Each row below is a small network's average activation on inputs in which a field has the value named, seen along a few directions.
Values that are neighbours, or in one group, have similar rows; names and order tell nothing.
In the rows, zero is written as 500.
Random noise pushes rows far along 7 fixed directions. That doesn't count. These rows show it; they differ only by the noise:
[551 322 477 600 502 716 567 273 598 318 227 713 327 315 427 424 428 560
 402]
[511 339 473 469 535 526 481 463 542 300 370 462 401 544 626 391 703 458
 407]
[637 687 500 507 459 504 476 744 263 542 354 600 377 284 519 446 356 652
 669]
[545 583 533 417 570 437 439 643 474 516 635 374 512 751 660 561 539 513
 203]
[537 443 389 618 457 601 225 457 369 392 249 497 509 293 587 231 566 426
 686]
[278 363 552 375 430 354 466 264 597 523 610 422 650 389 369 665 493 583
 596]
[456 474 490 657 585 549 568 106 593 551 331 680 778 606 309 284 333 476
 544]
[492 478 446 455 536 545 518 484 427 497 596 526 483 476 488 593 483 604
 503]
[243  70 439 466 399 555 345  40 688 287 435 446 534 203 402 548 663 475
 618]


Field S:
s5: [327 521 597 311 450 287 675 481 646 659 850 531 694 492 211 925 389 530
 541]
s2: [681 738 505 582 492 536 310 861 408 613 565 341 434 550 787 472 508 309
 467]
s1: [623 423 175 637 708 771 604 596 384 376 410 680 374 537 571 194 699 378
 549]
s9: [528 445 553 500 517 392 442 619 538 423 498 407 399 691 679 457 544 478
 271]
s4: [419 744 567 389 454 320 519 621 531 808 733 380 793 622 439 742 479 446
 543]
s6: [656 733 484 667 663 642 511 480 356 666 525 482 605 855 604 287 452 358
 401]
s3: [388 331 622 378 410 319 528 593 654 357 414 430 398 377 432 533 552 527
 601]
s8: [474 553 328 518 432 700 391 657 285 593 938 370 343 463 580 810 595 530
 615]
s7: [601 770 661 396 388 260 777 770 336 642 514 546 447 391 358 505 363 734
 817]
The values of S form a ring.
What is the length, in steps, of the shortest route from s1 to s4?
Answer: 2
Name the neighbours of s7, in listed order.
Answer: s9, s6

Field L:
l18: [461 369 413 457 482 526 294 550 521 347 473 354 447 456 634 457 718 402
 452]
l3: [530 569 508 484 489 397 393 574 423 510 529 450 640 568 550 453 449 490
 517]
l17: [453 525 266 496 577 572 343 511 247 607 732 486 715 501 456 492 538 500
 759]
l2: [593 594 554 570 374 605 252 604 409 498 459 438 427 353 557 463 485 421
 471]
l15: [343 498 608 429 433 193 485 500 636 532 382 388 671 475 429 418 562 425
 631]
l9: [529 429 660 445 521 389 780 424 680 403 260 654 447 503 355 466 451 604
 429]
l1: [716 766 536 544 532 547 529 847 422 582 432 595 312 487 612 477 333 526
 311]
l6: [514 452 583 528 533 431 521 405 595 485 443 517 530 641 473 445 406 510
 382]
l12: [623 596 478 547 635 627 686 534 462 524 569 553 522 821 545 462 569 421
 406]
l20: [464 604 389 589 634 594 375 379 319 694 763 473 800 729 463 468 351 522
 550]
l19: [547 553 607 404 476 283 736 691 505 401 377 425 355 681 629 331 690 560
 563]
l5: [487 430 391 550 466 668 378 418 513 519 564 504 412 337 521 622 517 454
 491]
l11: [526 407 317 568 615 752 591 363 408 481 684 565 500 565 499 604 632 457
 570]
l14: [439 457 467 499 576 541 662 421 627 505 575 609 468 563 417 633 471 514
 339]
l10: [373 467 454 561 524 408 648 195 448 579 490 601 753 570 330 315 474 530
 866]
l7: [541 544 483 471 484 427 445 651 348 457 425 500 485 414 551 386 531 550
 757]
l16: [443 417 469 504 517 540 524 426 598 472 483 453 492 453 540 527 615 430
 481]
l8: [532 428 508 518 509 528 665 436 586 456 387 559 449 521 486 467 585 438
 619]
l4: [526 455 518 465 542 503 564 504 460 421 483 473 377 585 578 441 563 538
 401]
l13: [499 444 518 517 473 580 453 506 628 464 484 531 443 433 470 577 409 505
 220]
The values of L form a line.
Going along L from l19 by way of its neighbour l10, in what order are l2, l12, l7, l16, l8, l13 met?
Answer: l7, l13, l16, l8, l12, l2
Name the neighbours of l17, in listed order.
Answer: l18, l9
Name the neighbours of l14, in listed order.
Answer: l15, l1
Name the neighbours of l20, in listed order.
Answer: l6, l4

Field Z:
z9: [540 668 569 597 450 370 268 588 646 580 202 469 664 593 528 264 286 419
 211]
z4: [491 581 553 705 416 678 488 269 657 657 443 711 525 353 317 656 138 454
 327]
z2: [438 314 411 586 673 570 337 191 698 521 647 465 752 726 492 516 340 402
 242]
z1: [541 421 628 303 379 471 398 859 568 341 614 288 187 353 673 804 687 500
 353]
z3: [371 697 555 347 358 374 353 721 456 692 821 390 490 208 410 874 313 671
 441]
z7: [452 443 532 424 381 580 468 435 581 509 440 409 345 167 546 674 645 450
 500]
z5: [570 465 520 549 502 530 497 529 333 380 286 591 367 478 508 289 520 547
 617]
z6: [670 615 218 564 569 859 625 734  69 554 868 605 208 461 543 654 437 813
 645]
z8: [450 218 477 261 475 456 687 470 396 252 655 498 296 366 530 704 805 629
 716]
The values of Z form a line.
Name the neighbours of z5, in listed order.
Answer: z6, z8
Name the neighbours of z1, in listed order.
Answer: z4, z3
